127,129,126,152 → 152, 129

107,126,146,125,138,117 → 146, 138

122,118,146,153,118
114,140,144,142,112
136,131,124,134,119
→ 153, 146

130,151,144,130,99,102 → 151, 144

105,129,107,143,111,104,111
117,142,114,146,120,117,145
131,156,130,138,115,138,142
→ 156, 146

136,116,153,112,138,132,122 → 153, 138
---
Input: [127 146 106 128 110]
Output: 106
Input: [151 138 144 130 139]
Output: 144
Input: [104 133 151 152 128]
Output: 151
Input: [146 139 124 106 124]
Output: 124
Input: [132 117 147 105 125]
Output: 147
Input: [133 116 129 155 151]
Output: 129
Input: [142 120 119 133 103]
Output: 119
Input: [149 129 106 155 127]
Output: 106
Input: [124 130 121 152 146]
Output: 121
Input: [116 118 156 125 130]
Output: 156
---
Input:
[[131 103 142 155 110 138]
 [131 107 125 122 118 122]
 [131 143 143 104 138 156]]
Output: 156, 155

Input: [117 106 118 116 126 116]
Output: 126, 118

Input: [118 106 152  99 106]
Output: 152, 118

Input:
[[129 147 139 146]
 [126 131 107 122]
 [150 133 116 140]]
Output: 150, 147

Input: [148 150 140 143 129 131]
Output: 150, 148

Input:
[[150 133 116 123]
 [120 121 121 117]]
Output: 150, 133

Input: [155 139 152 125]
Output: 155, 152

Input: [114 106 118 124]
Output: 124, 118

Input:
[[129 120 136 127 136]
 [117 102 130 153 112]
 [117 126 149 135 143]]
Output: 153, 149
---
[101 153 140 106 147 104 109] -> 104
[106 131 132 117 127 137] -> 127
[137 121 121 143 104] -> 143
[120 101 130 114] -> 130
[135 146 116 139 131 147  99] -> 147
[118 119 118 106 133] -> 106
---
array([118, 114, 139, 151]) 151, 118

array([138, 131, 152, 143, 117, 141]) 141, 138

array([[112, 156, 152, 134, 156],
       [108, 131, 137, 146, 139],
       [138, 111, 114, 139,  98]]) 156, 138

array([140, 128, 145, 152]) 152, 140

array([[157, 151, 135, 117, 111, 146],
       [121, 113, 121, 150, 110, 116]]) 146, 121

array([133, 121, 155, 149, 131, 147, 153]) 153, 133

array([[123, 149, 131, 122, 130, 139, 140],
       [107, 139, 143, 120, 143, 144, 121],
       [117, 152, 110, 151, 113, 148, 110]]) 140, 117
---
[[149 117 117 127 132]
 [118 117 143 124 112]
 [116 109 130 137 126]] Answer: 143

[[109 139 108 116 113 144 126]
 [107 151 108 122 103 143 146]
 [141 140 142 155 134 130 154]] Answer: 103

[[135 125 139 101 125]
 [130 128 126 135 120]
 [138 135 133 137 124]] Answer: 126

[[132 129 116 132 107]
 [128 129 139 128 149]
 [130 127 117 131 109]] Answer: 139

[[126 126 121 126 126]
 [120 125 122 120 124]
 [150 126 118 150 129]] Answer: 122

[[118 140 136 127 121 132 123]
 [118 155 138 139 128 144 127]
 [148 112 126  99 132 109 130]] Answer: 128

[[132 130 105 119]
 [131 129 120 147]
 [130 131 110 113]] Answer: 129
---
[[136 143 128 115]
 [148 126 148 106]
 [128 128 128 129]] gives 115

[155 129 118 157 145] gives 145

[150 133 137 112 144 126 103] gives 103

[145 138 151 127 110 147] gives 147

[148 136 151 125 116] gives 116

[[107 130 145 124 125]
 [136 109 123 115 157]] gives 125

[109 102 147 107 105 156] gives 156

[100 150 119 123 141 117 121] gives 121

[129 104 128 134 123 132 129] gives 129

[134 147 148 137 143 102 122] gives 122
---
[[156 121 140 100 123]
 [112 129 156 119 130]] Answer: 121

[[113 155 125 121 143]
 [137 134 121 116 121]
 [124 133 125 124 130]] Answer: 134

[[125 129 130 127]
 [130 128 130 125]
 [125 150 104 147]] Answer: 128

[[112 114 110 105 104 103 107]
 [147 146 139 150 145 147 142]] Answer: 114

[[121 131 112 148 144 140]
 [105 128 117 137 130 128]] Answer: 131

[[128 101 138 103]
 [130 106 137 107]] Answer: 101

[[153 124 108 133 120 134]
 [136 117 108 152 132 109]
 [136 142 144 112 129 154]] Answer: 117
---
Input: 126	129	128	144	139	125	106
Output: 128

Input:
144	146	112	135
106	140	141	118
Output: 141

Input: 124	128	129	151	125	131
Output: 129

Input: 129	126	98	105	128
Output: 98

Input: 150	130	140	144
Output: 140

Input: 126	152	135	118	135
Output: 135

Input: 130	130	128	153
Output: 128
---
[144 143 150 144] ==> 143

[[131 124 145 127 142 120]
 [120 127 121 155 129 132]
 [133 121 143 130 134 136]] ==> 130

[155 147 124 117 129] ==> 124

[145 149 138 153] ==> 149

[[144 140 147 128]
 [127 133 153 128]] ==> 133

[[115 115 113 108]
 [105 107 127 129]
 [157 155 133 127]] ==> 155

[[108 123 112 124 107 121]
 [127 135 137 138 145 121]
 [124 113 110 121 109 126]] ==> 121

[[125 131 129 138 128 139 114]
 [123 116 130 156 131 152 130]
 [124 120 126 146 128 143 127]] ==> 128

[141 114 112 111 144 103 132] ==> 144

[122 129 133 107 144] ==> 133
---
[155 141 142 139 125] -> 141

[[153 134 103 100 124 134 112]
 [136 130 121 118 121 122 114]] -> 118

[131 130 103 121] -> 131

[[116 140 141 141 130 110]
 [120 134 153 138 121 122]] -> 153

[144 157 121 138 115 103 110] -> 138

[[120 117 120 124]
 [142 113 156 143]] -> 142
---
[147 156 142 131] gives 147

[[125 118 115 119 109 131 132]
 [118 127 123 130 125 121 118]
 [127 112 109 115 101 134 137]] gives 125

[154 135 129 133 148 127 125] gives 154

[101 117 121  98] gives 101

[141 146 139 152 128] gives 141

[[146 130 133 140]
 [151 137 118 131]
 [134 158 113 134]] gives 146

[148 142 146 150 140] gives 148

[107 109 113 123 113 115 106] gives 107

[[144 117 152 145 126]
 [135 121 144 139 128]] gives 144
---
[[139 134 136 136 120 114]
 [122 119 121 112 132 132]
 [113 109 116 101 132 135]] Out: 136

[[104 132 118 144 117 118 133]
 [124 125 134 134 129 128 130]
 [129 140 122 129 130 117 132]] Out: 117

[[157 128 133 117 136 122]
 [157 139 114 121 133 122]
 [115 128 139 118 153 145]] Out: 117

[[135 125 129 121 129]
 [142 138 101 129 136]
 [139 143 103 127 143]] Out: 129

[[130 136 129 129 132 156 130]
 [129 134 131 147 130 133 138]
 [134 138 129 132 133 133 133]] Out: 132

[[121 153 112 156 108 117]
 [125 117 129 137 100 139]
 [105 148 117 102 154 104]] Out: 156

[[125 127 106 134 128 121]
 [123 132 136 129 132 122]
 [122 126 138 109 131 125]] Out: 134

[[129 135 141 115 114]
 [134 125 115 103 131]
 [128 128 124 123 113]] Out: 141
---
Input:
[[141 151 130 134 149]
 [116 107 142 107 108]
 [106 110 130 112 109]]
Output: 151

Input:
[[116 132 124 136 135 121 135]
 [133 130 126 127 134 118 110]
 [100 136 113 149 122 138 120]]
Output: 132

Input:
[[128 129 129 129]
 [112 139 118 148]
 [153 113 144 100]]
Output: 129

Input:
[[132 128 128 112 140]
 [134 127 139 136 108]
 [127 111 126 117 155]]
Output: 128

Input:
[[133 139 115 124 117 127]
 [135 105 126 140 116 127]
 [124 145 137 120 134 132]]
Output: 139

Input:
[[131 127 122 122 132]
 [151 137 109 137 143]
 [131 127 121 123 132]]
Output: 127

Input:
[[136 107 148 141]
 [123 111 153 138]
 [158 142 100 117]]
Output: 107

Input:
[[132 134 121 102 121 121]
 [124 121 118 104 136 136]
 [131 146 107 119 128 128]]
Output: 134

Input:
[[118 105 155 112 146]
 [118 106 149 118 137]
 [124 111 150 116 141]]
Output: 105
